These are the activations of a small neural network, seen along a few directions. Each row is one input.
Each table varies a few parts of the input and shows all the possible inputs, shuffled.
Descriptions start from the smaller parts, as in this example, which fits no table here: values(3) and (point or ring(9) or (ring(5) and line(6))).
Shared parts are said once, and a part with two or three values counts as separate values.

Other details of the inputs vary at random and push rows far along two fixed directions, the same in every table; ignore that.

Rows:
r1: [ 21 -33 -32 -24  54  12 -29 -45  -9  13 -29  -8 -68  45]
r2: [  4 -35 -33   9  -1  18 -48 -13  35  14 -24 -24 -11   6]
r3: [  2  26  40  -9  10 -22  48   1 -49 -20  37  36  29  -5]
r4: [ 23 -67 -28  -6  34  31 -22 -52  26  26 -27   0 -59  37]
r5: [ 10 -17  51 -13  32 -14  74 -69 -41  -2  48  14   0  13]
r6: [ 21  -8  36  11  -5 -10  53   7 -19 -14  37  59  26 -17]
r7: [-17  -5 -31  -9  14  10 -49 -19  11   7 -21 -46 -10  15]
r8: [-16 -14 -21  -7  -4  23 -32 -14  19  21 -27 -41 -35  14]
r9: [ 14 -64 -26  -5  28  30 -25 -63  18  27 -21 -13 -58  34]
r10: [-56  66 -14  12 -62   7 -27  70  18  -5 -12 -24  30 -33]
r11: [-38  84 -13  11 -53 -15 -13  78  14  -4 -25 -35   8 -27]
r12: [-25 -20 -24 -10  -2  34 -49 -13  10  16 -20 -25 -18  12]
r13: [-29  84 -16  10 -51 -18 -14  87  12  -7 -28 -26   5 -24]
r14: [  7  -6  51   3  -5 -20  51 -16 -14 -10  45   3  49 -20]
r15: [  8  24  43  -4  15 -36  48 -10 -37 -21  39   8  42 -11]
r16: [ 30 -22  41  17  -5 -17  56  -3   9 -11  37  37  44 -22]
r17: [ -4  -2 -38 -14  17  18 -51   7  -2   3 -30   1 -31  19]
r18: [ 37 -10  35  15   3 -28  52   4  -8 -17  35  40  37 -19]
r19: [  9 -10  47 -21  46 -12  53 -58 -64 -12  48  35  12  16]
r20: [  5 -70 -29  -8  31  41 -42 -61   8  22 -15   3 -41  32]
r21: [ 11  -4 -39 -10  25   0 -52   4   8  -1 -31 -19 -21  17]
r22: [-22  75 -20  10 -41 -24 -32  86  13 -16 -23 -30  32 -28]
r23: [-25  32 -16  28 -71  15 -22  87  51   0 -21  10  27 -40]
r24: [ 30  -2  38  14  -7 -22  70   5 -10  -8  30  44   9 -15]
Each input here is: values(3) and ring(8).
The inputs of r5 and r8 match in every part but the ring(8) part. If r10 is changed in the same way as r5 into r8, which row does it become?
Answer: r12
Which other rows does r21 become when the values(3) part takes its other values? List them by row number.
Answer: r1, r17
A walk changes only the ring(8) part. It starts at r14 and steps to r7. List the rest of the walk in order.
Answer: r15, r22, r21, r18, r16, r2

Rows:
r25: [ -7  -4  -7 -14   7  12 -11  -9  -4   7 -11  -8 -22  15]
r26: [  1  -2  47   2  -7 -10  51  -9 -13  -6  36  15  35 -15]
r27: [  0  -2 -13  -8  13   5 -18  -6 -12   2 -11  -2 -23  11]
r28: [-26  36  -7  16 -40   4  -1  39  21   4 -12  -8   4 -18]
r29: [ 16  11  30   7   4 -21  52   3 -20 -15  30  40  24  -9]
r30: [ -9  -9  -6 -14  10  11 -20 -14  -2   5  -6 -16  -5  12]
r31: [ -9  -9 -10  -8   6   8 -22 -18  -7   4  -4 -16  -7   9]
r32: [-12  -4 -13  -7  11   9 -19 -21  -1   3  -4 -13  -5  12]
r33: [  8 -15 -16  -2  15   3 -27  -7  -4   0  -8  -4  -2   9]
r34: [  8  14  40  -6   4 -17  51   4 -28 -13  31  30  20 -10]
r35: [ -5 -12  -8   0  -1  14  -9 -14   0  13 -10  -8 -25   9]
r36: [ 11 -22 -13   2   8   4 -24 -11   7   3  -8  -4  -5   4]
r37: [-12  33 -15  14 -25  -7 -19  47  17  -9 -10  -4  27 -19]
r38: [  3 -24 -12   2   3  10 -17 -15  10   7  -5 -12  -8   3]
r39: [ 19   6  37   0   3 -18  51   9 -21 -13  29  36  23  -9]
r40: [  4   6 -15  -4  19  -9  -9 -16   2   3 -13 -23 -18  15]
r41: [-12  23  -5  11 -40   3  -1  50  28   2 -13  -6   5 -21]
r42: [-24  26  -3  16 -42   2 -13  37  16   2  -7 -20  19 -24]
r43: [ 19   6  33   6  -1 -21  49   5 -27 -14  31  36  21 -11]
r44: [ 47 -75  18 -17  68   3  28 -93 -35   6  23  34 -36  39]
r45: [-11 -12 -10   1   6  13 -15 -22   8   9  -6 -13  -6   9]
r46: [ -4   3 -17  -7  17   6 -15  -9  -6   1 -11   2 -21  13]
r47: [ 14  -3  37  10 -13 -14  58  -3 -12  -7  34  28  16 -17]
r48: [-23  39  -6   7 -40  -1  -8  44   6  -1 -10 -11   3 -18]
r49: [ -6  -2 -16  -7  20   5 -24 -14  -4  -1  -6  -7  -4  10]
r50: [  9 -12 -17   3  10   6 -12  -8  12   5 -14   8 -20  10]
r51: [ -2  -7 -13  -8  15   4 -27 -11 -11   0  -6 -11  -6   7]
r52: [ -6 -12  -4  -6   3  16  -6 -10   5  13 -12  -8 -23  12]
r53: [  6   9  41  -6   6 -18  42  -1 -26 -16  36  21  37 -13]
r54: [ 10 -23  -9  -4  11   7 -22  -7  13   4 -11  -4  -3   7]
r55: [-10  44  -3   4 -26 -17  -4  47  15  -4 -16 -30  10 -15]
r56: [ 11  -9  42   4  -7 -12  52  -5  -5  -9  37  20  35 -18]
r57: [-10   1 -14  -7   8  10 -10 -15  -3   6  -9  -4 -22  15]
r58: [  0 -19 -15   3   7  10 -15 -18  16   6  -5  -8  -6   6]
r59: [  8 -16 -12  -8  18   6 -25  -3   1   0 -10  -4   0  12]
r60: [ -4  25  -6  11 -35  -2  -8  55  25  -2 -17   2   8 -20]
r61: [-10  44  -7  10 -29 -20  -7  43  10  -4 -14 -30   8 -18]
r62: [  2 -14 -16   3   4  11  -6 -12  15   8 -10   0 -23   9]
r63: [  7 -17 -16   3  12   5 -21 -14  13   2  -9   0  -3   7]
The inputs of r59 and r33 match in every part but one. If r52 is changed in the same way as r59 into r33, which row does it become?
Answer: r35
What do these inputs look like to the network?
Answer: values(3) and (point or (values(2) and ring(6)))
Which other rows does r50 become when the values(3) part takes its other values? List them by row number.
Answer: r44, r60
Which other rows does r57 become when the ring(6) part takes its other values? List them by row number.
Answer: r28, r29, r46, r50, r62
Which other rows does r46 become when the values(2) part takes its other values? List them by row number.
Answer: r49
Which other rows does r56 become when the values(2) part takes its other values? List them by row number.
Answer: r41
